Each row below is a small network's average activation on inputs in which a field has the value named, seen along a few directions.
Related values have similar rows: they may be neighbours, one step apart, or belong to one group.
(in the rows, 500 means zero)
Random noise pushes rows far along 11 fixed directions. That doesn't count. These rows show it; they differ only by the noise:
[542 641 532 431 595 538 737 425 420 452 641 420 385 555 279 652 511 467
 604 590 421]
[460 321 418 460 486 381 444 504 269 540 645 422 372 380 513 414 602 512
 673 430 509]
[478 437 413 300 525 338 650 441 393 469 678 509 500 608 485 464 542 477
 596 527 534]
[617 532 466 423 434 518 647 569 396 517 512 530 373 496 486 331 521 600
 559 552 554]
[413 647 504 543 398 538 472 397 509 431 460 457 431 444 508 711 503 513
 429 376 401]
[472 677 590 255 431 420 756 689 472 415 326 626 397 498 487 403 438 597
 467 632 437]
[521 370 643 672 497 578 479 667 409 505 633 499 627 479 525 555 571 351
 445 359 555]
[585 450 724 584 658 566 655 727 451 529 598 722 586 502 368 203 454 308
 433 626 563]
[444 516 557 722 322 362 415 497 406 505 454 556 541 624 599 496 439 574
 400 347 378]
[431 278 347 555 671 507 413 500 571 623 487 636 666 338 647  97 696 416
 446 489 734]
[457 528 487 487 331 453 390 436 569 465 448 625 554 560 637 447 430 476
 339 394 559]
[425 724 490 395 364 631 396 332 664 406 416 703 407 413 547 509 379 431
 286 430 538]
[371 441 741 578 492 445 371 660 475 497 482 534 672 696 509 706 440 323
 415 424 539]


U, 19 values:
u10: [570 491 417 446 344 515 560 528 462 440 506 641 553 432 724 382 548 671
 373 363 532]
u2: [458 346 583 470 394 253 352 542 289 477 481 227 351 434 497 575 472 539
 661 502 351]
u18: [522 429 516 302 614 570 438 540 494 477 625 626 472 487 474 494 432 388
 570 567 582]
u8: [412 670 433 322 552 649 582 490 482 531 474 632 392 638 463 624 530 665
 563 519 626]
u13: [628 344 489 904 472 560 280 484 492 667 501 172 517 533 429 578 557 487
 634 469 498]
u15: [627 472 614 599 452 510 551 608 557 487 556 459 557 464 389 489 388 396
 455 552 377]
u9: [499 504 284 197 354 498 514 417 462 429 706 578 310 401 597 492 485 531
 594 478 526]
u3: [533 545 113 482 441 599 461 244 617 566 464 487 420 392 625 427 605 689
 510 433 523]
u11: [407 284 582 558 743 509 199 477 460 546 531 434 474 287 435 536 514 337
 610 520 514]
u16: [557 406 216 535 421 311 516 280 532 543 581 413 513 447 597 229 565 589
 553 494 464]
u5: [471 533 424 339 596 590 460 530 473 510 336 514 370 295 511 391 555 616
 576 566 533]
u4: [434 611 550 576 489 369 515 479 585 514 239 529 509 543 535 356 437 604
 417 611 384]
u14: [424 616 483 387 601 684 578 427 549 460 639 505 445 487 457 721 568 432
 580 519 549]
u19: [662 568 486 407 442 526 393 415 501 532 375 293 286 574 345 659 380 631
 636 627 493]
u12: [479 366 470 506 584 600 235 404 417 612 649 730 426 502 496 303 439 440
 522 464 741]
u17: [472 374 412 413 640 430 521 633 619 568 416 652 666 449 608 218 548 498
 463 581 564]
u1: [460 319 529 553 384 175 386 564 303 460 595 401 526 576 527 590 399 532
 623 388 245]
u7: [571 463 659 594 465 643 543 668 422 432 634 659 466 444 569 392 455 412
 454 441 493]
u6: [325 453 528 483 515 472 272 566 268 632 415 431 321 545 460 647 494 658
 693 450 535]
The values of U form a line.
Which values are neighbours of u13? Give them in the order they are listed.
> u9, u16
Which values are neighbours of u4? Give them in the order they are listed.
> u2, u7
Which values are neighbours of u12? Give them in the order they are listed.
> u10, u6
Which values are neighbours of u1? Give them in the order they are listed.
> u18, u17
What is the length, in steps, of the shortest route from u14 to u8?
> 15

Z, 12 values:
z4: [379 386 402 224 608 535 668 715 502 501 465 393 494 314 548 648 684 550
 654 558 558]
z6: [471 474 678 477 682 314 344 406 552 505 408 466 408 450 210 299 359 332
 524 783 466]
z2: [688 523 596 527 465 637 493 457 548 581 511 525 600 663 420 402 438 396
 482 600 685]
z11: [694 329 613 529 497 582 616 795 492 464 517 427 610 418 510 404 584 431
 548 524 543]
z5: [669 573 580 609 540 491 659 572 290 459 856 551 536 882 416 715 444 446
 527 500 379]
z7: [650 442 332 384 461 580 706 366 425 344 709 269 338 150 462 463 636 537
 580 491 482]
z10: [485 551 532 443 374 335 355 618 565 538 336 620 531 565 549 402 310 551
 406 529 448]
z8: [587 477 448 688 619 518 691 477 301 556 685 584 610 700 502 558 606 675
 564 440 487]
z9: [470 577 585 376 398 509 557 456 798 328 523 477 592 276 543 555 400 295
 281 434 496]
z1: [491 457 535 481 515 505 436 501 562 572 392 382 458 588 500 443 493 458
 564 638 587]
z3: [748 444 362 315 428 449 767 367 682 399 636 311 650 546 484 511 532 510
 440 462 581]
z12: [512 496 541 636 509 636 625 660 532 543 437 594 671 630 575 494 594 414
 418 417 610]
The values of Z form 3 separate groups.
Which other values are in the same group as z9? Give them in the order they are listed.
> z2, z1, z12
Which other values are in the same group as z10? Give them in the order they are listed.
> z4, z11, z5
